These are the activations of a small neural network, seen along a few directions. Each row is one input.
Each table varies a few parts of the input and shows all the possible inputs, shuffled.
Descriptions start from the smaller parts, as in this example, which fits no table here: line(4) and (point or ring(11) or (values(2) and ring(8))).
Shared parts are said once, and a part with two or three values counts as separate values.
In the rows, 128 means zero.

Table:
row 1: [137 133 120 140 125 111 134 137 121  55 127 129 172]
row 2: [142 158 158 107 134 215 112 147  85 120  66  98 146]
row 3: [150 142 183  90 135 142 130 113 106 129 103 168 153]
row 4: [119 117  91 159 124 113 143 159 147 106 148 106 117]
row 5: [129 120 128 140 118  87 143 115 142  91 157 158 159]
row 6: [134 133  98 128 124 185 106 140 102 194  77  65  64]
row 7: [ 81 102  82 164 132  76 119 139 162 149 157 122 100]
row 8: [114 111 103 155 118  91 140 136 157 116 171 128 120]
row 9: [133 130 189  81 114 127 122  92 108 142 126 163 156]
row 10: [152 130 133 112 121 124 123 120 107  42 132 129 189]
row 11: [ 97 116 123 133 115 139  93 115 123 215 101 116  72]
row 12: [169 160 165 108 156 148 149 123 116 112 111 146 152]
row 13: [137 132 148 127 148 130 160 121 152 177 161 147  98]
row 14: [156 140 169 115 163 146 154 112 131 135 139 175 147]
row 15: [147 138 114 130 147 176 139 153 115 165 107 109  83]
row 16: [130 112  86 161 120 128 130 148 131  93 134 103 118]
row 17: [150 142 184 100 137 124 167 102 138 148 158 164 134]
row 18: [128 145 182  86 132 122 135  90 129 160 145 178 155]
row 19: [ 77 101  74 156  90 103  73 133 130 155 114 104  97]
row 20: [107 113 134 112  97  89 101 110 119  88 130 148 175]
row 21: [126 115 128 145 126 100 142 132 140  85 148 150 173]
row 22: [ 85 105  82 164 117  81 101 140 152 158 138 108  95]
row 23: [104 115  49 156 100 147  90 156 110 130  92  59  89]
row 24: [103 124 126 132 144 117 122 122 152 222 124 123  67]
row 25: [123 113  76 166 118 132 119 162 121 101 119  90 106]
row 26: [133 113 132 126 111  99 110 115 116  71 115 150 173]
row 27: [109 128 132 127 109  85 132 110 138  80 163 144 160]
row 28: [104 115 100 159 124  89 135 142 151 124 157 116 117]
row 29: [126 114  69 163 117 135 108 158 116 106 112  76 104]
row 30: [162 154 179  72 132 159 133 117 116 110 121 147 164]
row 31: [157 139 120 131 151 170 147 141 126 157 119 124  97]
row 32: [132 128 134 102 103 122 117 131 123  53 134 129 183]
row 33: [133 138 139 132 161 128 151 129 146 186 144 137  90]
row 34: [145 143 127 123 155 151 164 147 147 169 135 125  95]
row 35: [120 131 120 146 106 172  92 151 100  60  76  82 168]
row 36: [141 148 179 100 138 123 152  90 138 140 150 172 135]
row 37: [ 99 117 143 121 106  82 118  99 137  99 149 158 173]
row 38: [150 135 114 139 147 177 128 144 109 169  93  88  80]
row 39: [101 122 122 135 161 113 139 126 162 211 148 140  73]
row 40: [177 151 184  78 142 164 145 105  98  97 120 146 173]
Question: The inputs of row 3 and row 26 match in every part but one. If row 36 is changed in the same way as row 3 into row 26, which row does it become?
Answer: row 27
Question: Describe the family of inputs behind these rows.
Answer: values(2) and (point or ring(9) or line(10))
Question: Which other rows does row 33 become when the values(2) part takes its other values? List them by row number.
Answer: row 28

Table:
row 41: [ 95 113  62 191  89 101 115 167 122 139 135  67 106]
row 42: [126 141 136 113 141 170 107 126 152 202 106 125  61]
row 43: [121 136 145 116 139 176 115 120 112 202 110 130  77]
row 44: [ 90 123  88 177  86 115  90 129 102 117 110  71 117]
row 45: [116 118  82 163 103 128  94 174 110  91  74  81 139]
row 46: [131 137 153 154 117  89 156 115 104  21 140 134 214]
row 47: [ 83  85  53 197 122  48 120 122 180 142 179 121  89]
row 48: [156 167 202  58 145 147 156  99 131 122 150 205 186]
row 49: [127 105 170  84  86  56 100  78 116  23 158 180 231]
row 50: [101  93  60 186 107 118 124 178 168 114 136  59  70]
row 51: [152 132 240  46 130 116 134  64 122 119 153 212 190]
row 52: [138 130 109 117 145 158 158 154 140 206 132 113  26]
row 53: [178 143 130 148 116 107 141 130  99   7 138 115 187]
row 54: [198 154 187  85 176 176 174 128 118 111 132 167 164]
row 55: [150 153 143 101 163 178 121 131 117 185  89  99 114]
row 56: [138 136 115 125 134 159 141 150 136 225 120 128  60]
row 57: [ 95 109  77 162 114 125  91 154 115 107  87  88 138]
row 58: [155 155 209  87 167 159 177 113 117 116 144 183 177]
row 59: [ 76 104  79 179  99 117  90 158 136 117 111  79 104]
row 60: [134 132 128 102 103  92 131  99 124  23 155 160 223]
row 61: [141 128 132  91 155 177 123 115 113 194  86 133  88]
row 62: [117 123 116 134 179 103 155 112 180 233 172 167  54]
Question: The inputs of row 58 and row 46 match in every part but one. If row 48 is changed in the same way as row 58 into row 46, which row does it become?
Answer: row 60
Question: Describe the family of inputs behind these rows.
Answer: values(2) and (point or line(4) or line(6))

Table:
row 63: [178 152 196  72 145 152 162 106 114 101 131 181 174]
row 64: [121 135 157 120 166 107 148 100 153 183 150 185 126]
row 65: [107 103  91 174 118  95 122 148 150 110 131  95 111]
row 66: [ 94 110  71 150  89 109  73 143 107 128  96  92 107]
row 67: [106 100  79 153 103 115  81 134 115 118 102  84 116]
row 68: [116 141 122 115 127 146 109 112 107 205  89 103  80]
row 69: [ 96 105 112 155 129  70 120 116 158 103 157 158 159]
row 70: [162 152 206  63 134 111 161  72 119 127 149 189 171]
row 71: [133 133 136 141 153 134 152 131 145 194 127 123  76]
row 72: [122 108  65 177 118 115 139 166 140 103 150  92  96]
row 73: [101 102  90 160 115  96 115 160 151 108 144 109 113]
row 74: [ 84 119  97 151  99 111  89 132 126 107 110 101 138]
row 75: [153 131 105 141 153 153 170 149 134 180 142 116  61]
row 76: [138 125 165 107 109  99 131 104 117  44 150 156 208]
row 77: [ 91 108  93 152 105 104 105 150 140 109 140 109 127]
row 78: [164 139 154 116 125 143 126 140 102   6 115 154 218]
row 79: [133 147 125 123 140 168 136 134 136 196 106  98  92]
row 80: [164 151 203  71 149 128 160  87 119 122 140 181 174]
row 81: [146 131 110 140 154 176 147 156 126 182 121 107  64]
row 82: [148 122 157 110 106 124 132 117 112  21 139 155 206]
row 83: [135 118 119 120 130 160 108 121 113 194  99 115  80]
row 84: [124 144 137 120 155 132 144 133 149 194 137 127  82]
row 85: [106 140 146 120 131 159 110 121 123 196 109 133 101]
row 86: [115 141 139 113 138 147 134 132 141 193 136 131  95]
row 87: [107 125  72 157 108 128 109 154 134 116 114  79 121]
row 88: [133 124 168  98  98  85 130  84 120  49 158 163 203]
row 89: [118 119  69 176 124 138 121 162 131 107 131  75 104]
row 90: [190 159 199  88 163 178 152 119 102  88 110 175 183]
Question: The inputs of row 80 and row 76 match in every part but one. If row 85 is changed in the same way as row 80 into row 76, which row does it become?
Answer: row 74
Question: Describe the family of inputs behind these rows.
Answer: values(2) and (point or line(4) or ring(9))
Question: Which other rows does row 87 become when the values(2) part takes its other values? List them by row number.
Answer: row 79
Question: Which other rows does row 69 become when the values(2) part takes its other values? List them by row number.
Answer: row 64
